Small tables with named rows and columns. After each table, cells are looked up by row and column.

Table Tavikim
,Fon,Kereke,Kobidez,Reni,Sesiren
Dok,84,94,139,118,141
Bisi,78,107,113,116,122
Ridu,93,119,108,122,109
Bafo,84,112,111,119,116
Vesiro,127,125,85,51,210
Bipiris,144,107,166,129,154
Dala,129,143,80,90,143
Nep,115,136,97,122,102
Zafina,138,118,142,122,144
Piv,135,131,104,92,159
Pom,106,151,70,126,73
Semadi,113,132,105,123,107

Semadi, Fon -> 113
Vesiro, Sesiren -> 210
Pom, Fon -> 106
Bipiris, Sesiren -> 154
Dala, Kobidez -> 80
Ridu, Sesiren -> 109
Bipiris, Kobidez -> 166
Semadi, Kobidez -> 105
Piv, Sesiren -> 159
Bafo, Kereke -> 112
Piv, Fon -> 135
Nep, Fon -> 115
Vesiro, Kobidez -> 85

Nevef =
,Soz,Tevafus,Nize
Rifa,-42.75,62.46,-45.89
Dal,-55.20,-75.47,-10.33
Lupa,-8.46,27.78,-62.20
Kizam,-27.98,-25.45,-5.42
Konaz,-38.95,-56.02,-3.36
Kuzunaf,-66.09,9.73,-32.19
Buvog,-0.20,-92.94,-66.77
Famapid,-23.81,-14.32,-62.36
Zub,-47.03,-89.35,-78.39
Renana,-47.30,13.56,-64.68
Tumarur,-30.61,-10.13,-62.88
Linozu,-51.86,20.80,-16.53
Tob,-13.92,-63.26,-50.55
Nikize,-57.11,-31.39,-26.25

Nikize, Tevafus -> -31.39
Lupa, Soz -> -8.46
Kizam, Soz -> -27.98
Renana, Soz -> -47.30
Kizam, Nize -> -5.42
Tumarur, Nize -> -62.88
Tumarur, Tevafus -> -10.13
Dal, Soz -> -55.20

Fetumed
|  | Mep | Gab | Labe | Kozazi | Tufofa | Mavu | Kifeza |
|---|---|---|---|---|---|---|---|
| Vedato | 0.20 | 4.75 | -2.14 | -0.04 | 1.17 | 4.91 | 2.59 |
| Guf | -0.35 | -5.04 | -1.86 | 1.67 | 0.45 | 2.48 | -0.53 |
| Toti | 1.95 | -1.41 | -3.85 | 3.81 | -2.00 | 1.95 | -0.58 |
| Vamevuk | -1.33 | 8.92 | 1.47 | -3.92 | 3.04 | 3.32 | 3.84 |
| Bup | -0.22 | -0.39 | 3.47 | -2.93 | -1.18 | -5.05 | -1.19 |
| Sogasul | -0.19 | -1.36 | -2.50 | 1.80 | 1.12 | 4.16 | 0.77 |
| Fizev | -0.24 | -1.52 | 0.19 | 0.16 | 0.13 | -0.29 | -0.41 |
| Kupifid | -1.06 | 3.74 | -1.85 | -0.73 | 3.01 | 6.74 | 3.24 |
| Rol | -0.88 | 4.15 | -0.88 | -0.81 | 2.52 | 4.62 | 2.65 |
| Vipo | -0.10 | 0.78 | 1.23 | -0.44 | -0.04 | -1.83 | -0.32 |

Bup, Labe: 3.47
Toti, Mavu: 1.95
Bup, Mavu: -5.05
Vedato, Gab: 4.75
Toti, Mep: 1.95
Vamevuk, Mavu: 3.32
Sogasul, Kifeza: 0.77
Vamevuk, Kozazi: -3.92
Kupifid, Labe: -1.85

Godud:
|  | Rufa | Rapari | Rep | Nitef | Nidi | Refemel | Gez | Kaseti |
|---|---|---|---|---|---|---|---|---|
| Bogev | 52 | 49 | 83 | 81 | 24 | 65 | 73 | 29 |
| Sela | 48 | 55 | 90 | 86 | 41 | 68 | 68 | 20 |
| Vupem | 37 | 60 | 198 | 82 | 62 | 50 | 65 | 66 |
| Zasez | 55 | 50 | 85 | 79 | 4 | 57 | 78 | 37 |
| Gud | 46 | 59 | 129 | 84 | 32 | 54 | 70 | 42 |
| Zot | 49 | 56 | 88 | 86 | 33 | 66 | 68 | 21 |

Rapari of Sela: 55
Nitef of Zot: 86
Kaseti of Zot: 21
Kaseti of Sela: 20
Nidi of Zot: 33
Gez of Sela: 68
Kaseti of Zasez: 37
Rufa of Zasez: 55
Rep of Zot: 88
Rep of Sela: 90
Rapari of Gud: 59
Rep of Gud: 129
Nitef of Gud: 84
Refemel of Zot: 66
Rep of Zasez: 85
Refemel of Vupem: 50
Nidi of Sela: 41
Kaseti of Bogev: 29
Which row has the largest Rep? Vupem

Gunuz:
,Kaba,Pev,Ref,Samero,Filuze,Zoli,Tari,Nov,Lekul
Dalo,-5032,3433,-7916,7894,30540,-21567,26945,-11942,-12460
Mus,-41668,34075,20052,39484,35671,-19668,-4024,107,11794
Pid,24379,34135,37530,-6156,18813,51602,55104,29633,38332
Bulug,66476,-17975,45288,-11606,-19141,-10382,48553,-22616,58243
Nata,85881,73118,58098,16128,-68150,-24005,-9069,-9881,67148
Fakaz,-19757,32975,4752,63874,1546,28106,-10095,38578,33441
Sanagop,22362,16881,32266,43694,-21436,29819,16517,30935,30029
Borabe,20027,51085,1271,42200,1062,-42430,15541,14118,-871
Negel,4249,-11958,15618,14146,-3596,51347,29187,55447,-239

Zoli of Pid = 51602
Tari of Pid = 55104
Lekul of Bulug = 58243
Lekul of Mus = 11794
Ref of Negel = 15618
Ref of Pid = 37530
Kaba of Borabe = 20027
Nov of Nata = -9881
Zoli of Mus = -19668
Zoli of Sanagop = 29819
Kaba of Mus = -41668
Nov of Sanagop = 30935
Samero of Nata = 16128
Zoli of Negel = 51347
Pev of Mus = 34075
Pev of Fakaz = 32975
Nov of Borabe = 14118
Kaba of Nata = 85881
Nov of Mus = 107
Samero of Borabe = 42200
Which row has the largest Filuze? Mus

Kotede =
cols = Rusas, Nuv, Zevin, Bipaz, Pabe, Daranud
Bek: [10, 199, 80, 99, 49, 153]
Lar: [186, 93, 105, 113, 115, 56]
Koduko: [158, 163, 94, 113, 76, 91]

What is the Pabe of Lar in Kotede?
115
What is the Bipaz of Koduko in Kotede?
113
What is the Zevin of Lar in Kotede?
105
What is the Bipaz of Bek in Kotede?
99
What is the Nuv of Lar in Kotede?
93
What is the Nuv of Koduko in Kotede?
163
What is the Rusas of Lar in Kotede?
186
What is the Daranud of Bek in Kotede?
153
What is the Rusas of Bek in Kotede?
10
What is the Rusas of Koduko in Kotede?
158
What is the Daranud of Lar in Kotede?
56
What is the Pabe of Koduko in Kotede?
76
What is the Daranud of Koduko in Kotede?
91
What is the Bipaz of Lar in Kotede?
113
What is the Zevin of Bek in Kotede?
80
What is the Zevin of Koduko in Kotede?
94
What is the Nuv of Bek in Kotede?
199
Row with the largest Zevin: Lar

Zabut:
,Fen,Vamim,Dufo,Nuvo
Biku,66,65,18,76
Tedus,49,52,59,48
Gapoga,60,56,55,59
Siroker,54,54,60,52
Nom,54,53,58,52
Neluf,57,53,61,60
Bibu,51,51,69,48
Lobituz,53,55,59,52
Geb,54,52,60,52

What is the Vamim of Neluf in Zabut? 53
What is the Fen of Biku in Zabut? 66
What is the Dufo of Bibu in Zabut? 69
What is the Nuvo of Nom in Zabut? 52
What is the Vamim of Tedus in Zabut? 52
What is the Fen of Lobituz in Zabut? 53
What is the Fen of Bibu in Zabut? 51
What is the Vamim of Biku in Zabut? 65
What is the Nuvo of Siroker in Zabut? 52
What is the Nuvo of Biku in Zabut? 76
What is the Dufo of Geb in Zabut? 60
What is the Dufo of Biku in Zabut? 18
What is the Fen of Nom in Zabut? 54
What is the Dufo of Gapoga in Zabut? 55
What is the Fen of Neluf in Zabut? 57
What is the Vamim of Gapoga in Zabut? 56
What is the Fen of Gapoga in Zabut? 60
What is the Vamim of Geb in Zabut? 52
What is the Nuvo of Tedus in Zabut? 48
Row with the largest Dufo: Bibu

